Each row below holds a small network's activations on one input, seen along a few directions.
Each table varies a few parts of the input and shows all the possible inputs, shuffled.
A made-up example of a description, with smaller parts first: one of 3 separate values, together with either a single point or one of 9 places around a ring or (one of 4 places along a line, together with one of 8 places around a ring).
Shared parts are said once, and a part with two or three values counts as separate values.

Other details of the inputs shift rows strongly along two fixed directions, in all tables alike. That doesn't count.
These rows show it; all are for the same input, with only those details redrawn:
[ 14  42  27   8  34   4 -46  14  16 -67  53]
[ 12  42  44 -14  36  -5 -25  50  15 -19  22]
[  6  -8 -10   1  -8   8  -7 -25  -4 -18  16]
[  7   8  13 -10   7   1  -6  10   2  -4   7]
[  9  35  49 -26  34  -7 -10  63  13   9   2]
[  8  -7 -11   7  -7   9 -14 -33  -3 -35  27]
[  8  11  13  -5   8   3 -14   3   3 -20  18]
[  7   8  13 -10   7   2  -6  11   2  -4   8]

Table:
row 1: [  0  12 -40  45  -4  27 -17 -54  -9 -75  38]
row 2: [ -5 -40 -35  -2 -34  13  28 -45 -19  21 -22]
row 3: [ -8   1   5  -3   1   7  39  33  -8  43 -47]
row 4: [ -9 -55 -54  10 -51  19  38 -66 -27  25 -32]
row 5: [  3  -3 -11  21  -1  15  -9 -24  -1 -40  17]
row 6: [  5  36  16  17  24   9 -14  22   5 -33  14]
row 7: [  4  -8   2   5   6 -50 -42 -12  23 -15  28]
row 8: [ -3 -11  11 -20  -6   0  29  21  -5  50 -40]
row 9: [ -1   7  45 -36  16 -10  31  72   5  70 -50]
row 10: [ -4 -19   7 -32 -12  -3  37  20 -10  66 -47]
row 11: [  3  10 -18  23   1  17 -14 -29  -5 -50  28]
row 12: [  2 -28 -12   9  -7 -48 -28 -28  17  -9  21]
row 13: [-48  28  43  32  43 -30 -41  93  50  50  11]
row 14: [  0   6 -18  30  -1  19  -3 -22  -4 -41  14]
row 15: [ -8   4   4  -5  -2   7  35  28  -9  43 -45]
row 16: [ -3 -41 -18 -21 -32   3  34 -23 -18  49 -34]
row 17: [-13 -26 -47   8 -35  20  40 -41 -24  23 -31]
row 18: [ -7 -31 -18  -1 -22   9  37 -13 -15  34 -37]
row 19: [  1 -17 -34  10 -21  16  -3 -54 -10 -29  19]
row 20: [  7  -5 -10  14  -6  12 -13 -30  -3 -34  19]
row 21: [  1  28  12  -2  18   7  -5  24   1 -13   8]
row 22: [ -1 -51 -28  -1 -37  10  27 -43 -16  23 -23]
row 23: [  1 -19  13 -25 -10  -3  25  17  -5  51 -36]
row 24: [  5   2 -34  29  -8  20 -27 -59  -4 -75  49]
row 25: [ -8  -5 -10 -10 -13   8  34   7 -13  39 -35]
row 26: [  6  22  20  -6  23 -54 -51  17  28 -21  41]
row 27: [  7  40  50 -30  33  -9 -10  66  14  12   3]
row 28: [ -1  16  -5  10   5  12   4   1  -5 -14   1]
row 29: [  4  13  27 -15  22 -57 -36  29  25   8  18]
Question: What do these inputs look like to the network?
Answer: either a single point or (one of 4 places along a line, together with either a single point or one of 6 places along a line)
Question: Which other rows does row 8 become when the place on the line of 6 takes its other values? List them by row number.
Answer: row 4, row 6, row 15, row 20, row 23
Question: Which other rows does row 9 become when the place on the line of 4 takes its other values? List them by row number.
Answer: row 10, row 19, row 20

Table:
row 30: [  3 -32 -22 -14 -27   6  67 -14 -27  43 -56]
row 31: [ 14  22  32 -37   5  -6  48  60 -14  69 -71]
row 32: [  0   7 -26  18  -3  26   1 -21 -12 -55  22]
row 33: [  0 -11 -24  13  -4 -23 -27 -27   9 -36  42]
row 34: [ 19  -7 -27  18  -8  14  16 -42 -21 -40 -10]
row 35: [ 15  13  11  30  28 -23 -56  -9  18 -66  51]
row 36: [ 16  29   5  35  25  21 -27  -6   2 -78  32]
row 37: [ -5 -18 -13  33 -15  -2 -40 -39  13 -26  36]
row 38: [-27 -24 -37  28 -20  34   7 -37  -4 -15  14]
row 39: [ -4 -21  19 -40  -2 -50  44  55   8  95 -64]
row 40: [ -8  -1  17  10  12  20   9  26   3  15 -23]
row 41: [-14  18  31 -38  11   9  47  75  -4  90 -55]
row 42: [ -3 -19 -11  25  -4 -17 -28 -28  13 -40  44]
row 43: [  6  55  46   5  47   9 -11  72  20 -29  16]
row 44: [-10  55  42   2  50  14 -20  78  20 -26  24]
row 45: [  9  58  43  -9  44 -37 -46  57  24 -12  24]
row 46: [ 26 -15   1 -33  -8  19 -16 -39  -7 -55  46]
row 47: [  6  14 -24  14   0  18   9 -27 -16 -56  20]
row 48: [  1   7 -32   9 -13  23  16 -43 -26 -32   9]
row 49: [ 10  24   4  27  29 -27 -48 -15  22 -73  36]
row 50: [-19  -8 -33  22 -15  37   0 -34  -8 -17  17]
row 51: [-19 -33  27 -34  -3 -31  35  64  16 103 -53]
row 52: [  4  16  38  -2  16 -27 -29  41  19  23   8]
row 53: [-21  -9 -24  31 -18  38  -8 -39  -4 -11  15]
row 54: [ 19  11 -24  18   0  12   8 -26 -13 -64  15]
row 55: [  5   8   7  -4   7  11  26  29  -6   1 -21]
row 56: [-18 -18 -17  20  -3  -8 -30 -24  14 -30  43]
row 57: [-10 -86 -49  17 -53 -11  19 -80 -15  36 -20]
row 58: [  4  37  33   4  18  17  -3  43   5   7 -10]
row 59: [  5  24   6  27  20 -12 -62 -12  19 -47  64]
row 60: [ 26  -4  32 -56  -3  14  -3   0  -8  14   4]
row 61: [  4  44  26  -8  18  17   3  43  -1   5 -10]
row 62: [ 15  48  -2  25  18  22 -25 -20  -8 -75  41]
row 63: [  2 -19 -34 -25 -28   9  59 -17 -36  50 -53]
row 64: [-11   6  23 -35  -5  12  48  57  -8 101 -69]
row 65: [-26 -77 -57  13 -63   2  12 -85 -14  44 -12]
row 66: [-13  16  10   1   4  26   4  25   0  26 -14]
row 67: [ 27  17  44 -63  17   9  -9  26   1   2  19]
row 68: [ -7 -48 -20   0 -32  20  57 -17 -20  62 -62]
row 69: [ 31 -22   4 -26 -11  17 -10 -40  -1 -52  37]
row 70: [  6 -27 -25  20 -11 -26 -15 -47   2 -21   5]
row 71: [  4  33  28 -10  18 -39 -21  33  20   7 -13]
row 72: [  1  22  22 -13  25 -44  -6  40  25  -2  -8]
row 73: [ -6   1   6 -17   7 -33  -9  20   4  32   5]
row 74: [ 17  19 -13  24  -7  19  -2 -37 -16 -47  11]
row 75: [-17  -3  19 -39  -1   7  60  68  -8  91 -65]
row 76: [-20 -75 -63   4 -58  -8  20 -80 -21  47  -7]
row 77: [  1   3  11 -13   3 -30 -15  18   6  35  -1]
row 78: [ -3   1 -37  13 -15  30   9 -38 -19 -28  10]
row 79: [  0   1 -29  13  -3 -23 -26 -36   4 -30  34]
row 80: [-7 22 28  3 25 15  5 55 16  1 -6]
row 81: [-26 -91 -68   3 -65 -12  29 -82 -21  43 -14]
row 82: [-20  -6   9  -9   6 -15 -12  26  14  38   8]
row 83: [ -1   6  15  38  26  -9 -58  -7  25 -62  53]
row 84: [  5  64  42  -9  47 -37 -41  51  29 -18  17]
row 85: [  9  25  31  -6  18 -39 -23  35  15  13  -5]
row 86: [ 20 -73 -29 -33 -62  23  23 -87 -30  18 -15]
row 87: [ 16  34  34  -2  30   3  12  36  -6 -12 -19]
row 88: [ 11  14 -14  28  -8  27 -13 -30 -11 -50  15]
row 89: [-19 -58 -71  -4 -55 -19  26 -85 -18  31 -26]
row 90: [ 35 -24  10 -20  -6  19 -18 -45  -4 -49  29]
row 91: [-15  17  29  10  24  16   2  50  16   4   0]
row 92: [ 17  26 -23  15  -3  19  -6 -34 -18 -51  16]
row 93: [-11  15  34  16  28  18  -6  43  13   6  -8]
row 94: [-23 -41 -13   7 -36  26  36 -14 -14  67 -48]
row 95: [  9  19  36  -8  14 -34 -24  41  19  20   3]
row 96: [ -3 -14  36 -40  10 -50  31  71  13  89 -48]
row 97: [ 13  13 -33  11  -3  15   9 -30 -18 -58  14]
row 98: [-34 -42 -29  -2 -33  29  45 -17 -18  72 -39]
row 99: [ -5 -21 -38   7 -14 -28 -10 -40   0 -20  18]
row 100: [ -2  56  37 -15  49 -42 -31  63  31 -28  20]
row 101: [-6 29 34  7 16 20 -5 47 12 12 -9]
Question: Changing only one part turns row 58 into row 43. The same change can be made to row 71. Which row results?
Answer: row 72
Question: Changing only one part turns row 59 into row 81. The same change can be made to row 62. Which row results?
Answer: row 47
Question: What do these inputs look like to the network?
Answer: one of 6 places around a ring, together with either a single point or one of 5 places along a line or one of 6 places along a line
Question: Which other rows does row 70 become when the place on the ring of 6 takes its other values? List them by row number.
Answer: row 39, row 45, row 79, row 85, row 99
Question: Which other rows does row 93 become when the place on the line of 6 takes its other values? List them by row number.
Answer: row 34, row 36, row 40, row 68, row 87
Question: Which other rows does row 89 become when the place on the line of 5 takes its other values? List them by row number.
Answer: row 73, row 76, row 79, row 82
Question: A walk changes only the place on the ring of 6. It starts at row 95 and steps to row 35. List the rest of the walk in order.
Answer: row 96, row 33, row 73, row 77

Table:
row 102: [-12 -10  17  20   2   2  -7  24  13  29  -6]
row 103: [ 29  54  -7  -4  27  -5 -41 -25  -4 -98  70]
row 104: [  0 -25  27 -29   6 -51 -14  20  27  35  -5]
row 105: [  7   3   4  45  11 -10 -65 -30  19 -77  70]
row 106: [ 22  26  29 -46   7 -10  18  38  -4  28 -28]
row 107: [ 26   5  44 -26  14   0  13  36  -5  12 -23]
row 108: [ -3 -50 -48  59 -29   7 -41 -97   3 -63  51]
row 109: [  11   -6  -62   36  -36   44   -8 -107  -22  -82   40]
row 110: [-14 -69 -42  -9 -40 -30   8 -55  -2  39 -13]
row 111: [-12  40 -20  40  17  -2 -52 -24  16 -68  72]
row 112: [  9  -2  18 -30   2   8  29  30  -7  22 -32]
row 113: [-42 -43 -44  32 -33  30  20 -40  -6  26 -15]
row 114: [  7  31  28 -12  19  26  16  49  -2   3 -13]
row 115: [  6   1  17 -10   5  28  28  30  -5  13 -25]
row 116: [ 31   5  50 -37  21 -16   2  33  -1   5 -13]
row 117: [  18   43   11   23   28   31  -40   -5    8 -103   56]
row 118: [ 16  39  19 -48  15 -15  15  43  -8  14 -11]
row 119: [ 18  11  37 -19  24   7  10  40   4  -4 -10]
row 120: [  8  34  28  34  43 -17 -71  16  34 -77  76]
row 121: [-29  43 -28  53  19  27 -42 -18   6 -67  66]
row 122: [-25 -12  -1   7   0   0   4  28  10  37 -13]
row 123: [ 13   4  24 -10  12  21  20  21   1   2 -16]
row 124: [ 23   2  43 -40  15 -10  18  51   5  20 -25]
row 125: [ -4  30  26  -5  14  37  22  41  -6  -4 -16]
row 126: [ -3   8   5 -32   4 -55 -14  11  15  33   9]
row 127: [ 13   9  21  27  30 -30 -79 -11  26 -76  70]
row 128: [  15  -36  -51   52  -35   57   -7 -100  -24  -86   37]
row 129: [-34  14 -14  10   0   4  11  21  -2  37  -4]
row 130: [  7 -23 -45  58 -32  65  -7 -97 -20 -93  39]
row 131: [-27 -61 -43  12 -44   0  21 -43  -6  47 -27]
row 132: [-14   8  27  -6  18 -23 -12  46  24  28  -2]
row 133: [-10 -48 -24  11 -36  57  57 -37 -32  31 -48]
row 134: [ 21 -13  14 -47  -2 -20  13   0  -5   7 -15]
row 135: [-15  -6  11  14   4   1  -1  27  19  30  -4]
row 136: [  3  70  -9  26  23  43 -21  -4  -9 -92  55]
row 137: [-32 -60 -34  34 -38  31  23 -41 -15  42 -28]
row 138: [ 19  18  34 -38  14  -8   9  42   3   3 -12]
row 139: [ -1 -31 -49  -5 -49  39  47 -54 -36  31 -41]
row 140: [ 13 -62 -23  -8 -44  19  46 -50 -29  30 -42]
row 141: [-28  34  16  13  20  16  -8  46  11  32  -8]
row 142: [-23  37  21  12  16   6  -8  46  13  31  -3]
row 143: [-20   6  33  23  16   9  -6  41  16  22  -4]
row 144: [ -2 -18  20  -6   6 -32 -14  23  24  23   3]
row 145: [  8 -52 -24   6 -42  32  39 -60 -28  11 -31]
row 146: [ 15  20  12 -33   0   8  22  21 -11  24 -31]
row 147: [-25 -44 -53  13 -46  10  23 -44 -13  56 -29]
row 148: [ -7  -3   9 -22  -5 -35  -6  25  12  50 -16]
row 149: [ -9 -28 -64  49 -29   6 -39 -98   0 -58  53]
row 150: [-19   6 -13  -3   3 -23  -5  10   1  27   4]
row 151: [  7  42 -28  68  25 -51  55  27 -15 -37 -82]
row 152: [-10  21  10 -24   8 -41  -8  37  12  39   4]
row 153: [-10 -66 -37 -12 -40 -37   2 -63   5  29  -5]
row 154: [-14  16  -1  60  17  22 -49 -11  25 -71  62]
row 155: [ -8 -44 -47  64 -30  16 -37 -96   4 -62  49]
row 156: [-13  38   0 -16  10  40  36  36 -20  20 -26]
row 157: [  1  38  -2 -17   5  23  23  26 -18   7 -10]
row 158: [-17 -65 -46   9 -45 -11  10 -56 -10  30 -12]
row 159: [-28  13  28  22  28  16  -4  52  19  22  -1]
row 160: [  9   6  61 -24  31 -54 -36  49  31  17   8]
row 161: [ 24 -73 -20 -31 -49  -9  35 -67 -28  28 -38]
row 162: [ -7 -53 -32   4 -45  47  63 -40 -31  35 -47]
row 163: [  8  54  18  27  41 -17 -78  13  25 -72  73]
row 164: [ 21  34  48 -38  31  -3   5  67   1   6 -14]
row 165: [ 15  27   2 -37   4  -4  22  21 -17  15 -12]
row 166: [-10 -57 -49  -9 -45 -30   2 -66 -10  43 -15]
row 167: [-17 -55 -54 -20 -44 -37  19 -51 -17  58 -18]
row 168: [-15  27  20   0  18 -13 -18  37  18  27  -1]
row 169: [ 25  12  11 -45   3 -12   9   7 -14  17 -18]
row 170: [ -2  24  33   0  25  45  22  50  -2   3 -19]
row 171: [-21  52  22  -6  30 -13 -10  69  17  35   4]
row 172: [  37   24   24   -3   29  -10  -49  -19   16 -104   66]
row 173: [-12   5   6  -6   5  47  37  32 -18  19 -34]
row 174: [ 18 -65 -29 -27 -39  -3  39 -57 -21  25 -30]
row 175: [ 14  53 -20  17  13  28 -25 -29  -8 -91  55]
row 176: [  9  53  -8  32  13  52 -27 -19  -7 -90  45]
row 177: [-19  35   7  53  30  20 -54   8  24 -75  67]
row 178: [-11  18  49  -4  33 -17 -10  73  32  38 -10]
row 179: [  1  -9  37  -4  11 -34 -21  31  22  21   3]
row 180: [ -9 -16  19  -2   8 -18  -4  30  21  36  -8]
row 181: [ -9 -74 -35   0 -36 -29   4 -58  -1  31  -7]
row 182: [ 28   3  49 -35  13  -9   9  46  -1  14 -24]
row 183: [ -2  45  -9  28  27 -21 -64  -7  15 -72  81]
row 184: [ 25  40  28 -30  18   0   5  34  -9   8 -11]
row 185: [  8  40  22 -41  18  -2  28  52 -11  28 -21]
row 186: [ 13 -62 -39 -31 -45   0  37 -63 -29  22 -34]
row 187: [ 20  33  26 -64  16 -34  13  37  -6  20 -10]
row 188: [ -3  51  23  -6  23  45  18  44 -12   9 -20]
row 189: [ 23   7  35 -27  16   1  17  37  -2  12 -15]
row 190: [-20  39  -9  69  44 -86  28  67  18  18 -82]
row 191: [-13 -63 -41   1 -47 -21  11 -51   0  34 -11]
row 192: [ -1  -3  17 -36   0 -53 -16  18  18  47 -10]
row 193: [ 18 -43 -35 -42 -46 -13  33 -68 -26  28 -32]
Question: What do these inputs look like to the network?
Answer: one of 2 separate values, together with either a single point or (one of 5 places along a line, together with one of 9 places along a line)
Question: Changing only the choice among 2 separate values turns row 191 into row 138. The same change can be made to row 155. Which row results?
Answer: row 145
Question: Changing only the choice among 2 separate values turns row 188 into row 141. The same change can be made to row 189. Which row results?
Answer: row 120
Question: Changing only the choice among 2 separate values turns row 152 into row 118. The same change can be made to row 149. Which row results?
Answer: row 146
Question: Which other rows does row 122 become when the choice among 2 separate values takes its other values? List them by row number.
Answer: row 114
